Each row below holds a small network's activations on one input, seen along a few directions.
In each table, some parts of the input vary, and every possible input appears once, in random order.
A made-up example of a description, with smaller parts first: one of 6 places along a line, together with either a single point or one of 11 places around a ring or (one of 3 separate values, together with one of 5 places around a ring).
Shared parts are said once, and a part with two or three values counts as separate values.

Other details of the inputs vary at random and push rows far along two fixed directions, the same in every table; ignore that.

A family of inputs:
x1: [ 31  18  -4 -14 -26  -1  29  10 -25 -26  -3]
x2: [-40   4  -7   7   2   2 -29  20   3  20 -15]
x3: [-19  35 -31  27  18   6  24 -21   1  21  -3]
x4: [ 39  -1   3   2 -25  -6  34 -21  -4 -26  15]
x5: [35 13  3  2 -2  7 25  2 -2 -2  1]
x6: [  8  22 -26  14 -19   1  30 -22  -4   4  11]
x7: [ -8  39 -22  36  16   9  25  18  23  21 -17]
x8: [ 45  10 -19   2 -14  13  37  -8 -11  -8 -10]
x9: [ 16   7   4  -5 -15  -4  11  17  -6 -24 -16]
x10: [-27  -7  16  31   8  10 -36  11  22  16  -4]
x11: [-42 -10  -4  -4  29  -3 -23  -3  11  11 -14]
x12: [ -8  52 -24   8  13  -2  35  33  14  10 -22]
x13: [-38   1   0  -1  24   4 -21  32  11  29 -10]
x14: [ 13 -31  23 -28   9 -11  -4 -13 -12 -26  -3]
x15: [-48  -9   6  -5  10  -9 -28  11  15  16  11]
x16: [-27   1  21  26   9  10 -35  11  21  19   4]
x17: [  1 -22  15 -15  10  -4 -15  22   5   1 -16]
x18: [ 44   1  -4   5 -32  12  21 -14 -19 -23  -3]
x19: [  8  22  -8  11  10   4  31 -24 -11   0  11]
x20: [ 11 -34  23  -9   6  14 -26  -2  -7  15  12]
x21: [ -9 -35  23 -21  -5 -16 -24   1   8 -14   6]
x22: [  8  27 -15  14 -14   0  33 -14   0   0  20]
x23: [  5  24 -29 -10 -21 -11  36  -4 -10 -11  -1]
x24: [  3  40 -35  33  -1  -4  -2  25  20  10  13]
x25: [-26  -4   0  23   0  14 -34   0   4  27  -1]
x26: [-9 29 -8 30 -5 14  7  7  2 11  3]
x27: [ 24  27 -30  -4 -12 -17   6  31   1 -19   8]
x28: [ 32 -48  19 -21  -9  12 -24 -16 -23   6   7]
x29: [  0 -32  15 -18 -13   4 -32   8  -8 -13 -11]
x30: [ 24 -29  36 -30 -18  -4 -20   8 -15 -27   2]
x31: [-44  -4   7  -6  32  -5 -20   2   4  16   1]
x32: [ 12 -39  13  -8 -18   2 -16 -28  -2  -8  17]
x33: [-44 -11  -6  -2   6  -7 -27   6  21  11  -4]
x34: [-31 -11  -1  17  27   8 -20 -22  13  19  -1]
x35: [-38  -3 -11  -1  19   5 -24  24   8  33 -19]
x36: [ 40   4  12  -6  -1  -2  32 -31 -16 -23  13]
x37: [ 20  24 -10  17   7   0  44 -22  -2 -15  -1]
x38: [ 25 -48  16 -38  -8   1 -18   4 -17 -11 -12]
x39: [ 24  13   5 -23   3 -13  35 -10 -14 -27  -1]
x40: [ 17 -52  22 -45   0 -10 -21 -28 -32 -16   5]
x41: [-18  50 -18  34   2  -4  32   0  27  13  10]
x42: [ -9 -31  31 -27  -3 -16 -27   1   6  -9  15]
Description of these inputs: one of 2 separate values, together with either a single point or (one of 4 separate values, together with one of 5 places around a ring).
Question: Changing only the choice among 2 separate values turns x37 into x14. The same change can be made to x36. Which row results?
Answer: x39
Question: Change only the place on the ring of 5 in x13. List by row number the other rows that result.
Answer: x12, x17, x35, x38
Question: Start at x4 and move only the place on the ring of 5, one step at a time. The first step leads to x41. Which rows follow, in order?
Answer: x22, x6, x32
Question: Change only the choice among 2 separate values in x41. List by row number the other rows that result.
Answer: x42
